Here are a small network's activations along a few directions, averaged over the inputs that share one value of a field.
Related values have similar rows: they may be neighbours, one step apart, or belong to one group.
In the rows, 500 means zero.
Strong random noise was added to every row along 2 fixed directions; ignore it. To show where, here is one row again and again, with new noise each time:
[194, 921, 413, 756, 185, 695, 271, 474, 834, 431, 543, 687, 561, 312, 631, 674, 435, 375]
[523, 397, 451, 386, 522, 428, 529, 576, 538, 489, 600, 366, 448, 683, 310, 555, 493, 588]
[372, 609, 409, 611, 415, 501, 443, 535, 600, 531, 531, 543, 510, 440, 426, 607, 484, 455]
[372, 592, 394, 644, 444, 471, 463, 539, 555, 573, 505, 561, 515, 396, 407, 606, 495, 434]


Field BILU:
pamek: [548, 561, 487, 574, 438, 555, 424, 424, 515, 376, 520, 666, 514, 297, 589, 429, 504, 535]
zikav: [318, 726, 592, 435, 273, 779, 393, 425, 762, 407, 523, 472, 553, 674, 813, 417, 463, 441]
safa: [378, 566, 459, 503, 475, 546, 570, 626, 462, 486, 310, 617, 570, 379, 452, 532, 483, 542]
sile: [400, 609, 490, 455, 417, 516, 521, 590, 598, 473, 444, 542, 530, 567, 453, 579, 513, 548]
zaket: [723, 302, 480, 688, 673, 371, 535, 442, 201, 717, 350, 675, 533, 88, 512, 467, 491, 387]
detoz: [662, 268, 577, 442, 728, 386, 572, 444, 381, 630, 592, 287, 407, 720, 435, 442, 525, 484]
rodit: [657, 293, 434, 598, 767, 270, 559, 455, 145, 795, 548, 408, 451, 436, 302, 489, 530, 376]
pife: [407, 622, 478, 466, 437, 464, 454, 516, 574, 429, 564, 425, 437, 583, 407, 573, 407, 586]
pored: [699, 405, 610, 279, 462, 465, 555, 501, 580, 254, 478, 459, 510, 555, 453, 435, 527, 714]
tig: [487, 330, 510, 592, 748, 386, 615, 481, 247, 808, 407, 425, 470, 455, 518, 454, 585, 310]
luduv: [604, 263, 527, 277, 684, 359, 776, 570, 220, 561, 390, 363, 531, 715, 522, 286, 583, 520]
maneg: [387, 621, 412, 714, 480, 554, 350, 431, 532, 613, 542, 610, 488, 292, 463, 598, 486, 394]
vova: [455, 464, 492, 535, 475, 453, 597, 582, 414, 509, 352, 745, 608, 340, 490, 507, 641, 519]
tige: [686, 468, 603, 559, 563, 578, 491, 389, 459, 359, 492, 475, 474, 435, 735, 379, 454, 474]
The values of BILU form a line.
Question: Fewest steps between maneg and vova?
Answer: 4
Question: List every value one step from luduv, in the order listed.
Answer: zikav
Question: List every value one step from tige, in the order listed.
Answer: zaket
Question: List every value one step from detoz, in the order listed.
Answer: rodit, tig
Question: List every value one step from sile, in the order listed.
Answer: safa, pife

Field BUTOR:
rafit: [639, 458, 499, 421, 404, 746, 227, 278, 644, 342, 847, 276, 338, 745, 638, 531, 273, 541]
dilar: [561, 603, 563, 739, 516, 564, 521, 415, 518, 588, 293, 708, 639, 141, 842, 317, 516, 310]
mada: [435, 637, 444, 487, 376, 574, 269, 404, 764, 350, 743, 389, 319, 722, 213, 610, 421, 666]
seduk: [48, 766, 327, 714, 436, 651, 490, 552, 456, 767, 352, 650, 593, 348, 658, 515, 516, 218]
zev: [806, 100, 636, 313, 803, 361, 578, 397, 249, 624, 685, 251, 322, 789, 490, 279, 571, 462]
vop: [762, 167, 459, 206, 608, 416, 396, 393, 535, 428, 868, 197, 346, 835, 235, 550, 449, 703]
gud: [118, 871, 576, 616, 340, 617, 529, 567, 549, 711, 212, 744, 687, 359, 813, 491, 494, 208]
bez: [588, 214, 471, 155, 673, 199, 786, 808, 310, 574, 233, 500, 569, 473, 100, 535, 637, 779]
pul: [638, 524, 538, 482, 360, 492, 503, 441, 557, 411, 428, 753, 617, 276, 464, 464, 631, 617]
satep: [315, 581, 335, 737, 536, 360, 497, 631, 421, 630, 519, 453, 484, 427, 252, 714, 551, 411]
gode: [535, 545, 460, 398, 437, 462, 589, 613, 615, 81, 479, 556, 527, 465, 388, 562, 445, 776]
bibem: [344, 431, 310, 700, 704, 289, 671, 760, 188, 913, 360, 443, 503, 515, 216, 645, 527, 291]
tuto: [630, 556, 626, 724, 355, 548, 513, 484, 509, 361, 272, 708, 597, 88, 777, 482, 537, 481]
kabem: [703, 289, 714, 294, 681, 515, 598, 310, 410, 395, 636, 320, 439, 790, 726, 257, 496, 538]
The values of BUTOR form a line.
Question: Going along BUTOR from bez by way of its neighbour gode, in what order are rafit, bibem, tuto, kabem met?
Answer: tuto, kabem, rafit, bibem
Question: List every value one step from gud, in the order listed.
Answer: seduk
Question: List every value one step from mada, in the order listed.
Answer: vop, satep
